These are the activations of a small neural network, seen along a few directions. Each row is one input.
In each table, some parts of the input vary, and every possible input appears once, in random order.
Descriptions start from the smaller parts, as in this example, which fits no table here: one of 6 places along a line, together with either a single point or (one of 2 separate values, together with one of 5 places around a ring) or one of 11 places around a ring.
Shared parts are said once, and a part with two or three values counts as separate values.
In the rows, zero is written as 128.

Rows:
row 1: [136 140 113 163 106 140 101 155 111  96 150 166 166 103 126 140  68 137]
row 2: [126 121 130 110 117  19 132 141 131 150 170  91 166 112 141 114 106 163]
row 3: [129 161 141  94 136 198 143 113 186 121  36 127  57 175 131 155 180 128]
row 4: [123 158 120 125  99 170 159 120 197 120  46 143  47 154 161 170 138 182]
row 5: [131 111 128 156  92 158 114 141 111  98 151 152 163  76 126 125  80 111]
row 6: [114 132 132 123  88 187 170 105 200 118  46 129  47 126 167 162 154 151]
row 7: [114 128 128  78 195  98 152 120 138 118 180  93 152 149 119 123 122  94]
row 8: [114  89 104  95 156  92 171 116 161 121 202  95 138  93 146 118 106 131]
row 9: [138 160 114 143 134 145  81 159 100 106 141 161 170 136 107 130  82 117]
row 10: [115 127 149 103 111 205 166 107 187 125  39 127  51 136 137 144 177 124]
row 11: [153 146 100 210 121  88 116 138  52 166 137 146 124  91 129 125 147 170]
row 12: [125  90 144 108 113  44 142 124 133 163 177  78 167  90 162  93 136 135]
row 13: [110 149 125 119 111 174  98 126 146  90  82 172 107 194 115 159 103 137]
row 14: [149 115 127 190 128 125 125 125  44 177 129 125 128  80 107  98 183 108]
row 15: [133  85 144 102 130  65 134 137 128 181 179  64 170 104 125  74 156 107]
row 16: [103 100 156 116  89 205 125 105 146  93  86 157 106 148 112 143 122  95]
row 17: [109 123 106 112 167  70 163 126 153 105 194 110 147 121 151 145  85 151]
row 18: [162 146 125 179 152 114 105 135  36 179 128 133 130 117  98 106 184 112]
row 19: [127 142 110  82 205  81 138 118 147 126 189 107 150 160 143 123 105 139]
row 20: [ 99 102 138 136  68 186 132 109 159  84  93 165 101 132 136 158 106 125]
row 21: [155 166 103 196 152  93  96 140  44 178 130 139 131 124 110 123 159 148]
row 22: [110 128 126 143  83 168 118 122 157  82  91 178 105 164 138 165  87 155]
row 23: [114  83 124  85 177 104 167 121 149 115 184  88 144 109 130 110 122  88]
row 24: [143 119 113 200 104 108 133 123  52 175 137 131 122  64 125 120 157 139]
row 25: [143 117 151  87 161  58 116 138 118 179 171  77 179 143 128  83 166 116]
row 26: [147 143 138 136 139 166  86 148  99 102 141 147 175 131  98 114 105  82]
row 27: [135 139 138  99 149  28 112 150 124 161 169  89 169 145 118 103 126 152]
row 28: [115 131 148 112 116 195 105 117 146  89  83 163 112 185 102 147 130 100]
row 29: [132 177 126 105 132 176 136 123 188 120  39 141  49 185 144 162 150 166]
row 30: [135 112 140 133 111 178 105 139  98 103 139 145 164  91 108 107 101  78]
What do these inputs look like to the network? -> one of 5 places around a ring, together with either one of 2 separate values or one of 4 places along a line
Changing only the place on the ring of 5 turns row 8 into row 17. The same change can be made to row 12. Which row results? -> row 2
A walk changes only the place on the line of 4. It starts at row 14 and steps to row 30. List the rest of the walk in order. -> row 16, row 10
List by row number the other rows that have the place on the ring of 5 in common with row 27. -> row 9, row 13, row 19, row 21, row 29
Change only the choice among 2 separate values in row 15. List by row number the other rows that result. -> row 23

Rows:
row 31: [124 135 109 182  94 142  94 135  88 107 137 173 140 122 134 144  82 146]
row 32: [130 128 147 150  67 196  92 141 114 101  78 170 140 134 101 126 109  97]
row 33: [109 109 152  84  92 172 121 132 185  81 104 143 146 159 126 133  87  97]
row 34: [127 131 134  82 176 117 108 136 148 114 168 119 165 168  99 116 118 114]
row 35: [128 127 109 189  70 111 138 134  99 120 127 146 115  55 137 145 104 175]
row 36: [103 120 113 113 117 116 123 125 155  82 159 145 146 148 159 143  62 150]
row 37: [ 98  99 147  83 138 215 164 102 182  73 108 135 104 135 141 142 117  79]
row 38: [128 144 116  98 188  82 122 132 136 122 178 110 164 156 129 128 100 130]
row 39: [143  98 144 154 122 104 133 116  74 176 132 109 130  89 106  98 186 117]
row 40: [104 110 110 127  89  82 173 121 171 100 148 119 123  86 164 147  84 171]
row 41: [154 150 115 166 146  88 116 139  71 167 146 126 146 104 123 108 143 124]
row 42: [119 165 129  92 132 157 151 111 211 137  37 131  43 195 155 169 167 183]
row 43: [155 158 109 169 163 105  92 145  64 143 159 142 160 132 105 128 123 126]
row 44: [151 113 137 164 120  98 127 135  89 190 141  98 140  82 125  91 179 131]
row 45: [130 137 129  89 167  70 141 133 140 139 173  94 152 125 147 111 122 135]
row 46: [141 183 117 146 114 181 130 112 152 157  12 148  28 173 129 169 189 185]
row 47: [114  85 142  87 143  76 168 111 141 150 159  78 133 127 136 109 163 103]
row 48: [120 115 145 148 116 243 136 112 115 103  85 164  96 108 113 141 139  75]
row 49: [150 152 119 150 157 133  78 155  72 135 142 147 154 151  80 116 137  96]
row 50: [131 104 136  87 149  72 152 134 153 161 165  64 137 112 151  97 151 125]
Changing only one part turns row 31 into row 36. The same change can be made to row 39. Which row results? -> row 47
What do these inputs look like to the network? -> one of 2 separate values, together with either a single point or one of 4 places along a line or one of 5 places along a line
Change only the place on the line of 5 in row 49. List by row number the other rows that result. -> row 39, row 41, row 43, row 44
